Each row below holds a small network's activations on one input, seen along a few directions.
In each table, some parts of the input vary, and every possible input appears once, in random order.
A made-up example of a description, with smaller parts first: one of 8 places around a ring, together with either a single point or one of 11 places along a line or (one of 2 separate values, together with one of 6 places along a line).
Shared parts are said once, and a part with two or three values counts as separate values.

Other details of the inputs vary at random and push rows far along three fixed directions, the same in every table; ignore that.

Rows:
row 1: [26 -4 -47 -14 -7 24 9 0 -8 -21 37 -15 -49]
row 2: [-35 -38 -2 34 15 4 2 -40 24 4 -17 46 -36]
row 3: [49 -4 -56 -15 3 19 15 5 11 -22 39 -4 -49]
row 4: [-10 -4 37 -14 -20 -16 31 45 20 60 8 -29 44]
row 5: [-13 -35 32 29 42 -62 60 29 58 69 18 -18 24]
row 6: [1 15 -52 4 3 -28 28 53 3 2 55 -28 -38]
row 7: [-6 24 32 -26 -49 17 -12 22 -37 16 6 -26 21]
row 8: [-19 -42 5 18 23 -38 58 24 65 74 32 -24 -24]
row 9: [5 46 65 -42 -51 5 -17 43 -37 24 -20 -43 88]
row 10: [-40 -48 20 17 19 -38 61 28 66 83 18 -28 4]
row 11: [-29 -26 32 9 32 -55 44 25 53 75 1 -51 38]
row 12: [7 2 -9 3 19 -4 -14 -22 -7 -17 -1 -5 -15]
row 13: [4 -4 -28 5 24 13 -23 -42 -10 -44 -15 12 -22]
row 14: [-16 -17 9 24 19 1 -6 -28 5 -17 -32 40 15]
row 15: [-20 -24 29 15 38 -59 42 20 45 68 14 -44 20]
row 16: [-41 -30 13 18 -1 3 10 -15 22 24 -17 18 -3]
row 17: [47 14 -26 -32 -19 9 23 41 -12 3 50 -39 -8]
row 18: [-45 14 7 25 30 -65 15 41 2 22 5 -25 32]
row 19: [-20 2 17 11 10 4 -36 -42 -6 -16 -40 21 4]
row 20: [22 -6 -32 -7 -3 10 14 4 -3 -6 40 -14 -49]
row 21: [16 30 29 -26 -25 6 -8 25 -37 -4 -3 -26 52]
row 22: [47 5 -38 -12 -4 15 7 7 -5 -20 39 1 -42]
row 23: [-24 5 65 -8 -30 -18 14 37 8 63 -9 -13 57]
row 24: [-6 -5 21 5 -12 -3 8 9 -5 16 3 14 15]
row 25: [-15 24 56 -29 -21 -21 1 37 -18 46 -9 -66 74]
row 26: [-30 -32 17 35 30 -11 4 -33 36 4 -42 45 15]
row 27: [48 -13 -58 -25 8 -8 55 43 34 27 80 -67 -59]
row 28: [-6 20 18 -6 -6 12 -43 -29 -29 -24 -31 4 12]
row 29: [-35 -31 14 28 7 5 3 -25 13 3 -29 53 11]
row 30: [10 0 -2 13 10 13 -25 -35 0 -33 -26 43 -12]
row 31: [11 34 33 -26 -50 21 -20 23 -53 -3 2 -5 37]
row 32: [4 22 48 -25 -23 -13 11 43 -10 36 -3 -43 69]
row 33: [-28 -31 -9 29 43 -10 -7 -49 29 -10 -33 26 -13]
row 34: [35 56 1 -54 -71 52 -40 19 -81 -35 21 -34 0]
row 35: [-29 -30 24 43 34 -19 6 -31 20 2 -29 50 11]
row 36: [-18 -8 22 14 -12 12 -14 -19 -9 -5 -23 46 10]
row 37: [27 -9 -16 -5 3 -5 23 15 27 19 29 -4 -27]
row 38: [-35 -24 32 29 1 -2 -2 -22 13 15 -31 53 13]
row 39: [-14 -30 12 11 10 -20 38 19 39 46 8 0 13]
row 40: [30 -17 -32 3 49 -43 44 17 38 27 52 -52 -35]
row 41: [34 40 -10 -55 -56 38 -13 33 -36 -6 27 -52 -4]
row 42: [-12 10 43 -6 -14 -2 -8 7 0 16 -33 -1 54]
row 43: [33 10 -36 -20 14 5 -4 -4 -4 -22 18 -35 -22]
row 44: [47 27 -26 -42 -1 -2 4 26 -1 1 33 -72 -8]
row 45: [-1 36 32 -34 -60 31 -29 15 -42 6 -8 -21 19]
row 46: [7 -21 -18 -9 3 -13 46 31 30 40 45 -44 -22]
row 47: [-8 -2 -13 4 16 16 -35 -48 0 -33 -36 20 -12]
row 48: [56 12 -35 -10 13 5 4 3 -6 -30 32 -10 -32]
row 49: [-3 -39 -11 16 24 -22 47 13 56 40 19 3 -13]
row 50: [6 4 -34 24 44 -66 50 63 32 18 47 -28 -6]
row 51: [-24 -29 3 37 30 3 -10 -49 14 -25 -45 63 4]
row 52: [34 -8 -38 13 27 14 -13 -39 18 -44 -4 39 -50]
row 53: [-14 -10 -8 11 -10 28 -23 -39 -7 -22 -16 39 -37]
row 54: [58 30 -29 -21 -8 28 -27 -12 -27 -54 10 5 -27]
row 55: [10 14 0 -19 -31 18 -4 12 -24 2 20 -19 -13]
row 56: [39 -2 -51 -15 -3 19 8 -2 9 -13 42 -14 -71]
row 57: [47 4 -41 -15 30 -17 17 8 18 0 44 -48 -43]
row 58: [5 -19 -28 11 8 24 -7 -31 21 -23 -13 46 -33]
row 59: [-37 -35 26 35 12 -10 8 -23 30 24 -26 53 5]
row 60: [-63 20 13 12 -27 -14 -6 38 -26 7 -13 2 38]
row 61: [-6 30 54 -11 -32 16 -41 -7 -33 -9 -44 17 51]
row 62: [43 23 -26 -36 4 -6 10 28 -16 -5 41 -71 -3]
row 63: [-51 -29 -20 61 41 -51 33 16 39 15 3 50 -11]
row 64: [60 7 -72 -20 -6 47 -14 -19 -5 -59 24 19 -66]
row 65: [-25 38 60 -38 -75 32 -30 26 -67 13 -19 -29 66]
row 66: [27 14 -41 -25 -28 49 -23 -15 -27 -44 13 0 -45]
row 67: [6 1 -20 10 23 8 -27 -45 -16 -43 -11 19 -27]
row 68: [-18 -22 -14 33 40 1 -26 -67 8 -36 -32 47 -33]
row 69: [15 47 10 -38 -33 33 -51 -8 -65 -43 -19 -26 31]
row 70: [-31 -36 17 35 15 -7 7 -27 33 18 -25 56 -6]
row 71: [-18 21 -40 16 -8 9 -23 9 -29 -51 -10 44 -5]
row 72: [23 4 -34 -23 -17 27 1 3 3 -9 22 -18 -40]
row 73: [28 -5 6 -3 19 -36 41 36 36 41 32 -37 5]
row 74: [-22 0 39 -5 -26 4 2 15 -11 23 -16 6 46]
row 75: [17 31 29 -29 -28 8 -11 25 -30 -1 -7 -27 50]
row 76: [37 34 -76 -3 19 -7 0 33 -17 -61 31 -8 -28]
row 77: [-48 -5 -46 46 50 -19 -24 -34 -2 -58 -34 50 -19]
row 78: [3 13 13 -3 -10 20 -27 -17 -25 -31 -31 22 26]
row 79: [5 13 31 -2 -8 -3 -9 3 -12 1 -14 4 30]
row 80: [-23 14 47 -4 -7 -13 -19 -5 -12 21 -28 -17 42]
row 81: [-25 13 31 -6 -8 8 -33 -22 -30 -12 -40 -2 41]
row 82: [-50 -39 0 35 9 19 -10 -53 7 -14 -36 60 -20]
row 83: [-32 -1 26 8 -27 25 -27 -27 -30 -11 -26 33 2]
row 84: [-9 13 34 -4 -16 13 -25 -10 -19 -12 -40 17 45]
row 85: [-10 17 43 3 -16 7 -29 -12 -29 -12 -36 24 42]
row 86: [-19 -19 12 23 1 8 -7 -25 6 -4 -21 53 -5]
row 87: [55 -5 -76 -10 7 35 1 -17 -2 -56 35 20 -70]
row 88: [2 -15 -12 13 35 -17 0 -26 31 4 -4 -2 -27]
Description of these inputs: one of 2 separate values, together with one of 4 places along a line, together with either a single point or one of 10 places along a line.
Changing only the choice among 2 separate values turns row 49 into row 59. The same change can be made to row 33. Which row results?
> row 28
Changing only the choice among 2 separate values turns row 75 into row 79. The same change can be made to row 26. Which row results?
> row 30
Changing only the choice among 2 separate values turns row 74 into row 36. The same change can be made to row 84. Which row results?
> row 73
Change only the place on the line of 10 in row 25. List by row number the other rows that result.
> row 11, row 13, row 33, row 43, row 44, row 47, row 62, row 69, row 81
Which other rows agree with row 8 in the choice among 2 separate values and the place on the line of 4? List them by row number.
> row 2, row 6, row 7, row 20, row 34, row 45, row 53, row 55, row 56, row 83
Change only the choice among 2 separate values in row 31. List by row number the other rows that result.
> row 17

Rows:
row 89: [-50 -33 23 31 5 -4 6 -23 15 20 -24 38 3]
row 90: [16 19 -4 -13 4 -7 -5 11 -16 -9 9 -29 9]
row 91: [-36 -43 6 28 20 -23 42 6 45 44 5 8 -3]
row 92: [27 17 27 -28 -30 15 -9 16 -17 12 0 -2 34]
row 93: [20 20 -13 -14 4 -2 -10 6 -18 -19 9 -24 2]
row 94: [19 37 7 -25 -15 3 -23 12 -41 -17 5 -35 19]
row 95: [-7 -27 -34 21 14 18 -1 -36 12 -24 -1 40 -50]
row 96: [-15 -3 32 -5 -15 13 -11 -13 -1 11 -27 6 26]
row 97: [25 17 -1 -26 -24 32 -24 -12 -21 -20 -5 -7 -4]
row 98: [1 32 -5 -14 -24 19 -35 -2 -38 -31 -9 2 1]
row 99: [4 22 14 -27 -42 19 -7 24 -33 5 10 -24 17]
row 100: [-31 -10 35 16 22 -40 15 9 14 36 -10 -17 36]
row 101: [60 -23 -64 -8 35 -3 34 -7 46 0 58 -27 -82]
row 102: [-26 -18 23 8 -4 -17 25 16 14 44 12 -13 8]
row 103: [-37 20 34 -1 -25 3 -26 5 -28 0 -34 8 44]
row 104: [-10 -6 25 -3 -10 11 -9 -15 2 9 -23 7 17]
row 105: [38 -8 -46 -6 11 31 -13 -39 8 -40 7 17 -58]
row 106: [30 9 5 -32 -15 1 20 31 9 28 26 -51 9]
row 107: [-4 -37 -19 40 23 3 21 -24 34 -15 -3 65 -39]
row 108: [27 2 -29 -7 -16 31 -11 -9 -17 -34 10 40 -23]
row 109: [-43 -20 20 23 -7 12 -13 -31 -5 0 -29 42 0]
row 110: [26 26 -9 -10 -7 14 -30 -6 -36 -42 -10 20 19]
row 111: [-20 -24 -33 30 33 -8 5 -23 30 -15 -11 35 -31]
row 112: [35 14 -43 -5 2 8 -8 5 -8 -35 18 22 -23]
row 113: [4 19 4 -17 -10 -20 16 46 -1 28 24 -47 17]
row 114: [-39 6 19 13 -9 5 -25 -12 -14 -11 -39 29 25]
row 115: [-21 -1 23 7 13 -24 8 10 5 17 -14 -14 38]
row 116: [28 9 13 -30 -14 -4 17 28 5 33 28 -53 7]
row 117: [-1 -3 37 -13 -10 -15 17 18 12 50 10 -37 23]
row 118: [-6 -23 -11 19 45 -39 32 5 38 21 12 -16 -6]
row 119: [12 -4 0 21 30 -24 20 10 19 -3 1 8 9]
row 120: [-41 -17 14 21 -10 21 -19 -34 -9 -13 -36 50 2]
row 121: [-28 13 14 9 -11 8 -35 -20 -27 -20 -29 26 7]
row 122: [-1 7 25 -13 -21 20 -21 -15 -15 -1 -19 2 14]
row 123: [-32 -46 0 28 24 -25 48 9 52 46 10 5 -8]
row 124: [-28 -18 4 19 -3 13 -10 -29 -4 -6 -14 35 -18]
row 125: [29 3 -16 -15 -6 24 -14 -22 -5 -19 6 -2 -30]
row 126: [4 19 5 -17 -10 -21 15 45 -2 28 25 -47 16]
row 127: [10 0 -7 -3 23 -30 25 24 16 18 21 -39 8]
row 128: [47 -8 -16 -2 10 8 19 2 25 -6 19 8 -29]
row 129: [20 -29 -53 7 22 -1 36 2 35 1 40 -4 -59]
row 130: [-57 -13 25 33 9 -10 -19 -28 2 2 -43 43 15]
row 131: [5 15 -28 -2 -3 16 -24 -12 -17 -37 -5 14 -21]
row 132: [-23 -9 29 29 13 -36 29 27 29 32 -7 15 30]
row 133: [33 23 -9 -25 4 -21 15 37 -8 11 37 -63 6]
row 134: [22 40 -3 -28 -19 15 -29 8 -44 -33 -3 -25 21]
row 135: [29 20 -49 -9 1 18 -23 -11 -19 -46 18 2 -49]
row 136: [-17 18 29 -6 -7 -7 -13 8 -21 0 -24 -12 50]
Changing only one part turns row 119 into row 128. The same change can be made to row 93. Which row results?
> row 122
What is each input in this table made of?
> one of 4 places along a line, together with either one of 2 separate values or one of 10 places along a line
Which other rows agree with row 91 in the place on the line of 4? List them by row number.
> row 89, row 95, row 99, row 102, row 107, row 108, row 109, row 120, row 123, row 124, row 129
Change only the place on the line of 10 in row 97. List by row number the other rows that result.
> row 96, row 101, row 104, row 105, row 106, row 116, row 117, row 122, row 125
Change only the choice among 2 separate values in row 119. List by row number the other rows that result.
> row 110
